Each row below holds a small network's activations on one input, seen along a few directions.
Each table varies a few parts of the input and shows all the possible inputs, shuffled.
A made-up example of a description, with smaller parts first: one of 3 separate values, together with either a single point or one of 11 places around a ring or (one of 4 places along a line, together with one of 5 places around a ring).
Shared parts are said once, and a part with two or three values counts as separate values.
In the rows, 128 means zero.

Other details of the inputs vary at random and push rows far along three fixed directions, the same in every table; ignore that.

Rows:
row 1: [104 100 126 145  99 132 147 107 141 146  96 113 109 157]
row 2: [107 201  94 119 158 166 154 124 118  85 142 147 155 110]
row 3: [ 73 146 106 130 135 153 140 133 114 103 144 137 141 112]
row 4: [145 103 148 116 134 101 102 153 109 130 150 132 129 118]
row 5: [207 181 128 132 123 137 149  98 135 133 109 105 139 153]
row 6: [ 96 143 112 130 142 146 134 135 117 105 132 148 133 117]
row 7: [ 96 152 114 124 141 147 136 135 115 105 136 144 140 111]
row 8: [185 136 135 153 123 127 127  84 182 153 116 114 136 154]
row 9: [ 69 144 101 127 142 151 144 128 123  98 138 143 131 117]
row 10: [156 106 152 113 133  99 103 153 114 138 141 134 126 120]
row 11: [ 99 102 124 141 106 133 150 104 155 143  79 123  97 158]
row 12: [142 123 132 137 113 125 143 105 142 137 100 114 113 154]
row 13: [122  87 144 116 126 103 105 154 117 144 138 133 119 121]
row 14: [ 61  64 131 124 118 111 113 149 128 138 135 132 102 118]
row 15: [ 85  66 142 120 124 101 103 153 124 136 137 136 103 115]
row 16: [224 157 149 107 178 102  65 165 116 119 224 149 191  83]
row 17: [ 74 166 100 125 147 161 148 126 124  92 131 149 137 108]
row 18: [145 129 134 141 105 131 144 103 135 140 101 106 122 152]
row 19: [150 102 150 118 120 103 107 148 118 151 137 118 127 123]
row 20: [173 106 156 119 125  98  97 149 114 145 141 122 126 121]
row 21: [143 128 126 143 107 136 145 106 137 144  98 113 120 155]
row 22: [ 96 174 101 121 147 157 147 129 122  99 140 140 146 108]
row 23: [ 85  66 136 131 116 112 114 139 136 144 113 133  93 128]
row 24: [135 121 134 118 133 116 112 146 120 131 144 128 127 113]
row 25: [206 181 131 137 115 141 147 101 130 138 112  98 147 150]
row 26: [149 145 124 140 119 140 150 101 144 131  93 119 117 153]
Description of these inputs: one of 2 separate values, together with either a single point or (one of 3 separate values, together with one of 4 places along a line).
The inputs of row 14 and row 3 match in every part but the choice among 2 separate values. If row 24 is changed in the same way as row 14 into row 3, which row does it become? -> row 25
Start at row 10 and move only the place on the line of 4, one step at a time. The first step leads to row 7. Which rows follow, in order? -> row 13, row 19
Change only the choice among 3 separate values in row 10. List by row number the other rows that result. -> row 4, row 6
Change only the place on the line of 4 in row 22. List by row number the other rows that result. -> row 2, row 11, row 17

Rows:
row 27: [187 109 160 102 120  89 111 149 123 151 120  99  99 131]
row 28: [204  98 156 144 108 104 115 103 143 156  96 126 113 167]
row 29: [159 213 103 134 135 174 160  99 138 115 142 124 175 121]
row 30: [117 202  85 137 106 182 207  70 149 122  52  99 116 157]
row 31: [ 70 105 131  96 150 106 108 165 115 122 146 145 103 102]
row 32: [210 113 161 115 117  89  86 150 124 173 159 106 149 110]
row 33: [202  95 167 124 119  75 122 112 160 158  99  89  96 162]
row 34: [ 40 102 111 152 118 157 137 130 130 124  89 157 100 126]
row 35: [179  80 167 130  84  89 112 133 104 174 146  68 140 145]
row 36: [ 88 107 128 109 156 125  89 198  86 110 159 178 135  75]
row 37: [192  97 152 131 128  89  87 120 155 158 165 122 139 131]
row 38: [ 59  82 139 116 128 111 105 186  57 110 169 153 129 106]
row 39: [ 30  82 109 137 113 129 155 103 164 119  79 134  80 143]
row 40: [172  82 156 158  93 110 133  88 168 163  74 127  99 189]
row 41: [172 216 117 103 136 144 159 137  71  83 162 103 158 117]
row 42: [ 54 108 113 103 158 124 124 158 122  95 149 150 109  96]
row 43: [112 187  95 166 112 191 187  67 174 128  96 110 143 155]
row 44: [ 73  91 121 117 160 125  89 166 125 120 190 155 143  84]
row 45: [201 240 121 119 185 150 114 143  87  69 175 159 188  89]
row 46: [144 206  98 131 153 172 142 115 108  93 121 152 163 125]
row 47: [ 24  75  99 164 108 154 146  94 182 145 103 130 110 158]
Describe the family of inputs behind these rows. -> one of 3 separate values, together with either a single point or one of 6 places along a line
The inputs of row 46 and row 31 match in every part but the choice among 3 separate values. If row 45 is changed in the same way as row 46 into row 31, which row does it become? -> row 42
Change only the choice among 3 separate values in row 38. List by row number the other rows that result. -> row 35, row 41

Rows:
row 48: [182 131 144 117 130 103 119 121 133 137 141 106 126 138]
row 49: [124 101 132 144 100 129 145 101 167 160  73 122  96 162]
row 50: [120  83 141 130 123 113 112 125 163 156 104 133 100 126]
row 51: [ 73 112 115 125 139 134 111 155 121 119 168 150 146  96]
row 52: [120 157 120 124 145 135 142 125 115  95 142 130 141 124]
row 53: [148 106 143 106 132  96 122 142 120 132 147 121 124 131]
row 54: [132 188 120  96 133 142 144 153  85 111 137 112 139  94]
row 55: [124 164 109 123 149 136 133 118 140 104 153 125 137 110]
row 56: [115 159 111 151 113 158 168  80 135 102  92 114 122 157]
row 57: [145 106 138 120 121 111 114 142 116 150 144 125 143 132]
row 58: [151 176 121 144 128 157 147 111 121 119 131 122 160 137]
row 59: [126  76 147 119 134  99  75 168 134 150 175 133 132  94]
row 60: [123 154 116 135 143 143 124 134 110 102 123 154 127 121]
row 61: [194 138 144 113 132 113 126 132 127 145 117 127 132 144]
row 62: [151 108 140 158  95 130 132 104 127 149 101 112 123 156]
row 63: [ 21  88 106 143 130 148 137 138 134 116  99 163  99 126]
Describe the family of inputs behind these rows. -> either a single point or (one of 3 separate values, together with one of 5 places along a line)
Change only the choice among 3 separate values in row 58. List by row number the other rows that result. -> row 52, row 63
